A small network was shown many inputs. Here are its activations along a few directions, one row for each input.
In each table, some parts of the input vary, and every possible input appears once, in random order.
A made-up example of a description, with smaller parts first: one of 4 places along a line, together with either a single point or one of 11 places along a line or (one of 2 separate values, together with one of 8 places around a ring).
Shared parts are said once, and a part with two or three values counts as separate values.
(in the rows, 128 means zero)

Other details of the inputs vary at random and push rows far along two fixed directions, the same in every table; ignore that.

A family of inputs:
row 1: [105  70 119 163  70 133 118  83  86 159 140  56  68  61]
row 2: [161 188 132  82 187 124 161 193 190  76  80 206 189 196]
row 3: [ 95  86 115 150 101 121  98  60  72 179 164  63  50  71]
row 4: [100  77 110 148  56 136 118  71  82 177 161  55  65  78]
row 5: [ 46 140  92  50  79  54 208  85 128 107 103  69  54 140]
row 6: [114  76  94 159  58 145 123  67  85 167 143  58  78  67]
row 7: [ 37 140  84  71  46  56 206 111 130 123 102  74  84 150]
row 8: [180 114 163 149 162 168  62 112 116 139 175 157 135 115]
row 9: [162 171 127  60 156 116 164 170 181  71  94 188 176 198]
row 10: [ 52 140  73  68 118  50 199  99 116  87  67  68  62 124]
row 11: [193  94 165 141 146 169  80 108 132 116 164 143 135 106]
row 12: [127 167 149  88 132 103 164 193 176  98 107 179 178 199]
row 13: [141 190 122 105 201 120 159 187 191  83  79 182 195 181]
row 14: [ 93  91 104 186  86 152 114  84  81 150 125  63  78  49]
row 15: [174 155 144  62 182 113 151 144 181  60 107 176 159 178]
row 16: [162 169 142  61 163 114 161 165 186  64  94 185 170 188]
row 17: [150 175 144  71 137 122 150 161 168  99 140 194 184 212]
row 18: [ 86  90 102 196 109 128 117  95  79 169 119  55  83  47]
row 19: [193 113 161 174 152 189  79 149 127 125 141 162 165 103]
row 20: [171 161 147  64 158 114 153 155 187  72 104 184 173 185]
row 21: [209 104 156 174 142 190  82 152 128 142 147 168 180 117]
row 22: [178 132 161 152 150 171  59 136 111 158 169 175 170 132]
row 23: [175 132 160 149 153 163  69 132 104 154 170 163 158 120]
row 24: [ 82  88  98 194 123 144 106  75  92 146 117  53  78  33]
row 25: [153 125 149 216 137 187  88 159 145 154 136 146 189 109]
row 26: [ 42 149  82 106 153  59 185 107 133  97  59  77  73 122]
row 27: [165  95 173 166  92 173  89 128 118 171 184 131 157 120]
row 28: [173 115 153 190 118 187  83 161 133 143 148 163 177 120]
row 29: [105  69 109 169  60 136 116  83  80 173 140  53  74  64]
row 30: [ 96  85 111 146  73 130 111  63  73 176 174  58  54  75]
row 31: [170  99 150 197 147 179  74 153 118 162 150 134 153 101]
row 32: [ 73 159  97  66 131  73 149  89 118 110 106 114  79 136]
row 33: [ 49 140  81  68  89  50 206 109 121 104  74  77  67 128]
row 34: [203  91 166 157 154 178  69 125 136 113 147 151 150  96]
row 35: [190 109 147 179 145 190  80 152 127 140 142 160 168 111]
row 36: [ 59 148  86  77  53  78 200 109 140 106 101 100 103 154]
row 37: [132 175 142  83 185  98 171 186 171  80  83 171 159 184]
row 38: [159 116 168 161 149 157  62 125  97 174 176 151 134 115]
row 39: [152 149 151  62 171  99 157 137 169  78 124 159 130 183]
row 40: [ 35 160  62  97 124  51 212 130 138 118  62  90  80 142]
row 41: [186 103 153 152 131 171  80 119 110 177 190 144 141 125]
row 42: [123 184 131 110 193 100 152 184 185 105  68 168 176 188]
row 43: [106  78  96 170  97 142 108  75  80 141 127  58  67  38]
row 44: [124 164 140  91 221  90 158 173 173  71  79 173 153 171]
row 45: [201 105 165 170 147 185  87 146 125 127 147 163 166 107]
row 46: [167 100 149 185 183 175  75 133 131 120 131 143 150  80]
row 47: [166 166 138  65 190 111 161 159 173  51  90 180 164 176]
row 48: [ 75  95  84 209  75 146 121 109  98 179 134  72 100  52]
row 49: [145 166 139  82 174  98 156 182 171  80  89 176 164 184]
row 50: [ 54 132  84  60  77  48 208  86 118 106  89  59  63 127]
row 51: [138 174 158  70 172 101 141 147 153 110 129 181 149 197]
row 52: [113  62 120 162  91 133 108  71  87 149 136  54  56  54]
row 53: [ 56 133  80  66 116  52 203  97 116  91  74  74  57 125]
row 54: [183  94 173 183 108 177  76 155 132 160 168 149 182 122]
row 55: [ 87 100 118 167  66 136 101  92  70 205 183  83  90  99]
row 56: [191 104 161 144 152 169  65 108 126 131 180 148 135 108]
row 57: [160 117 160 162 143 160  62 131  96 186 176 155 142 125]
row 58: [ 75 144  89  49  86  73 198  91 134  92 103  90  79 143]
row 59: [168 104 161 199 115 181  77 163 120 166 161 138 175 114]
row 60: [151 166 146  72 130 121 157 163 181  93 130 191 184 205]
row 61: [116 180 132 105 203  94 161 179 175  88  81 158 170 173]
row 62: [ 58 135  78  62  73  56 201  98 126 122  90  71  71 141]
row 63: [170 121 153 149 142 169  69 114 106 152 177 153 138 118]
row 64: [ 93  86  99 183  38 149 132 100  77 167 143  67  98  68]
row 65: [106  76 117 147  93 129 105  58  78 167 172  58  47  68]
row 66: [153 164 141  79 161 105 161 182 169  95  95 180 167 194]
row 67: [ 45 142  88  83 131  57 198 105 124  89  66  78  56 127]
row 68: [ 93 152  82  66  99  93 177 104 126 117 125 117  90 159]
row 69: [167 119 153 199 126 191  86 164 135 146 149 159 180 117]
row 70: [149 111 152 221 142 171  85 165 127 170 149 141 169 106]
row 71: [171 110 159 162 139 170  66 123 101 188 184 147 138 127]
row 72: [  5 177  64 114  96  51 212 136 146 116  67  77  97 155]
row 73: [147 120 165 173 122 159  66 142  94 190 187 155 157 131]
row 74: [188 113 156 145 137 174  80 114 119 144 180 149 144 119]
row 75: [113  76 101 152  54 146 117  68  81 166 162  64  79  68]
row 76: [164 106 166 160 163 156  53 114 100 163 175 145 123 107]
row 77: [164 125 151 196 174 180  87 142 131 132 127 134 177  85]
row 78: [168 144 150  69 178 103 153 151 174  73 112 167 142 181]
row 79: [ 81  95 112 151  46 135 122  85  76 191 184  67  80  93]
row 80: [134 187 143  76 148 120 145 164 157 107 140 196 178 214]
row 81: [150 190 124  92 203 117 165 196 195  78  73 206 189 191]
row 82: [181 107 163 174 172 187  77 134 123 116 134 142 156  88]
row 83: [201 105 170 178 113 190  77 153 140 140 159 173 200 128]
row 84: [ 49 176  95  82  82  78 169 116 109 131 123 120 107 159]
row 85: [185 120 153 156 143 176  70 126 107 164 178 164 156 129]
row 86: [149 182 132  93 208 114 162 191 192  66  77 201 187 178]
row 87: [ 40 150  60  73  87  50 206 113 117 111  67  74  72 137]
row 88: [ 20 160  72  96  76  55 213 141 135 115  81  87  87 151]
Description of these inputs: one of 2 separate values, together with one of 4 places along a line, together with one of 11 places along a line.
Question: The inputs of row 78 and row 62 match in every part but the place on the line of 4. If row 44 is changed in the same way as row 78 into row 62, which row does it become?
Answer: row 40
Question: The inputs of row 76 and row 57 match in every part but the place on the line of 4. If row 32 is changed in the same way as row 76 into row 57, which row does it become?
Answer: row 22
Question: The inputs of row 41 and row 79 match in every part but the place on the line of 4. If row 85 is changed in the same way as row 41 into row 79, which row does it become?
Answer: row 80
Question: Change only the choice among 2 separate values in row 59. List by row number the other rows that result.
Answer: row 28
Question: Change only the place on the line of 4 in row 88. List by row number the other rows that result.
Answer: row 31, row 37, row 67
Question: Change only the choice among 2 separate values in row 78. List by row number the other rows that result.
Answer: row 15
Question: Change only the place on the line of 11 in row 77. List by row number the other rows that result.
Answer: row 14, row 16, row 19, row 20, row 23, row 45, row 58, row 63, row 74, row 86
Question: Change only the place on the line of 11 in row 50. List by row number the other rows that result.
Answer: row 1, row 5, row 18, row 30, row 33, row 37, row 38, row 49, row 51, row 61
